Each row below holds a small network's activations on one input, seen along a few directions.
Each table varies a few parts of the input and shows all the possible inputs, shuffled.
Descriptions start from the smaller parts, as in this example, which fits no table here: ring(8) and (point or (values(2) and line(4)) or line(11)).
Shared parts are said once, and a part with two or three values counts as separate values.
In the rows, 128 means zero.

Other details of the inputs shift rows strongly along two fixed directions, in all tables alike. That doesn't count.

Table:
R1: [140 171 109 156 158 146 152 159 161 120 166]
R2: [147 112 131 118 127 103 101  78 120 149 117]
R3: [126 102 146 130 102 107 124 101 112 119 121]
R4: [130 156 149 124 117 159 118 176 153 127 140]
R5: [132 147 104 159 138 131 163 142 136 109 168]
R6: [148  98 164 109  83  89  71 127 102 156  76]
R7: [ 95  93 125 120 120 114 137  91  99 105  87]
R8: [144 127 167 108  91 125  73 167 134 145  82]
R9: [128 170 137 126 154 163 120 151 172 134 133]
R10: [117 156 116 124 134 172 159 158 142 110 179]
R11: [141 100 106 159 130 103 155 119 111 134 166]
R12: [119  91 132 116 100 108 131  94  98 110 109]
R13: [133  66 104 128  97  63 131  71  74 107  86]
R14: [153 138 168 108 111 117  64 162 138 166  83]
R15: [117 158 156 135 125 154 126 180 155 126 128]
R16: [140 147 122 141 145 138 150 112 137 133 196]
R17: [100  91 138 130 109 105 141  99  99 102  98]
R18: [123 163 118 102 134 179 124 176 146 130 136]
R19: [114  94 175 126  91  95  91 130 115 123  49]
R20: [134 142 125 141 143 139 152 107 138 125 189]
R21: [ 99 162 109 127 153 178 165 155 144 110 158]
R22: [118 147  76 134 150 147 169 137 129 102 152]
R23: [153  90 121 146 130  84 120 109 112 149 123]
R24: [133 131 151 127 125 126 116 124 140 130 122]
R25: [106 129 102 122 139 152 168 105 119 103 160]
R26: [119 125 120 101 121 148 123 127 119 119 116]
R27: [148 156 117 139 161 146 111 181 169 158 122]
R28: [148 118 131 119 133 100  99  85 117 161 121]
R29: [133 141 114 134 154 137 143  87 139 131 174]
R30: [150 145 135 121 132 116  73 159 155 143  49]
R31: [128 117 112 124 120 120 150 103  98 131 167]
R32: [111 168 146 138 158 157 122 159 173 128 112]
R33: [136 109 112 131 121 121 130 163 118 134 116]
R34: [128 150 101 121 146 166 131 204 149 137 121]
R35: [131 166 176 120 126 151  84 199 170 146  79]
R36: [132  96 128 110  99 108 122 100  94 126 122]
R37: [127 131 119 102 123 139 116 134 113 141 119]
R38: [107  92 112 138 122 106 175  68  88 104 160]
R39: [115 123  94 163 173 117 195  33 118 117 216]
R40: [117 101 152 141 124  93 126  89 115 121 104]
Description of these inputs: line(5) and (values(2) or line(6)).
Question: Which other rows does R14 become when the line(6) part takes its other values? List them by row number.
Answer: R16, R20, R24, R35, R40
Question: A walk changes only the line(5) part. It starts at R9 and steps to R24. List the rest of the walk in order.
Answer: R3, R12, R25
Question: A walk changes only the line(6) part. It starts at R6 and steps to R8. List the rest of the walk in order.
Answer: R4, R3, R15, R19
Question: Which other rows does R1 become when the values(2) part takes its other values? List them by row number.
Answer: R23

Table:
R41: [131 132 124 131 137 128 127 127 136 133 127]
R42: [128 138 135 129 133 132 126 124 136 132 136]
R43: [130 132 131 127 125 134 127 131 132 131 140]
R44: [113 129 126 125 123 142 137 136 127 113 122]
R45: [127 136 137 131 134 130 127 124 135 132 136]
R46: [131 130 120 128 128 131 130 137 124 128 136]
R47: [132 132 133 126 126 134 127 133 132 131 139]
R48: [130 129 120 128 126 131 130 138 126 131 135]
R49: [131 128 121 126 127 130 131 137 124 132 132]
R50: [131 132 123 135 131 128 131 135 133 129 131]
R51: [132 137 123 131 139 130 130 128 136 130 130]
R52: [128 139 135 131 133 132 127 123 135 131 138]
R53: [112 131 125 125 128 141 142 136 127 112 128]
R54: [127 136 136 131 131 130 125 123 135 133 134]
R55: [132 131 134 127 127 133 128 132 130 131 139]
R56: [131 134 123 132 138 131 128 128 137 132 130]
R57: [132 132 124 132 132 127 131 135 132 128 129]
R58: [145  96 166 101  88  92  49 150 118 148  12]
R59: [112 130 125 125 125 140 140 137 128 113 125]
R60: [113 130 126 122 125 138 139 135 126 112 123]
R61: [130 135 123 133 142 131 131 129 137 130 134]
R62: [131 131 120 129 130 134 132 140 126 129 139]
R63: [133  57 105 141 116  58 154  19  69 121 139]
R64: [133 134 134 125 125 134 125 134 132 130 136]
Question: What do these inputs look like to the network?
Answer: values(4) and (point or ring(5))
Question: Changing only the values(4) part turns R52 into R42. The same change can be made to R46. Which row results?
Answer: R49
Question: Which other rows does R57 become when the values(4) part takes its other values? List them by row number.
Answer: R50, R58, R63
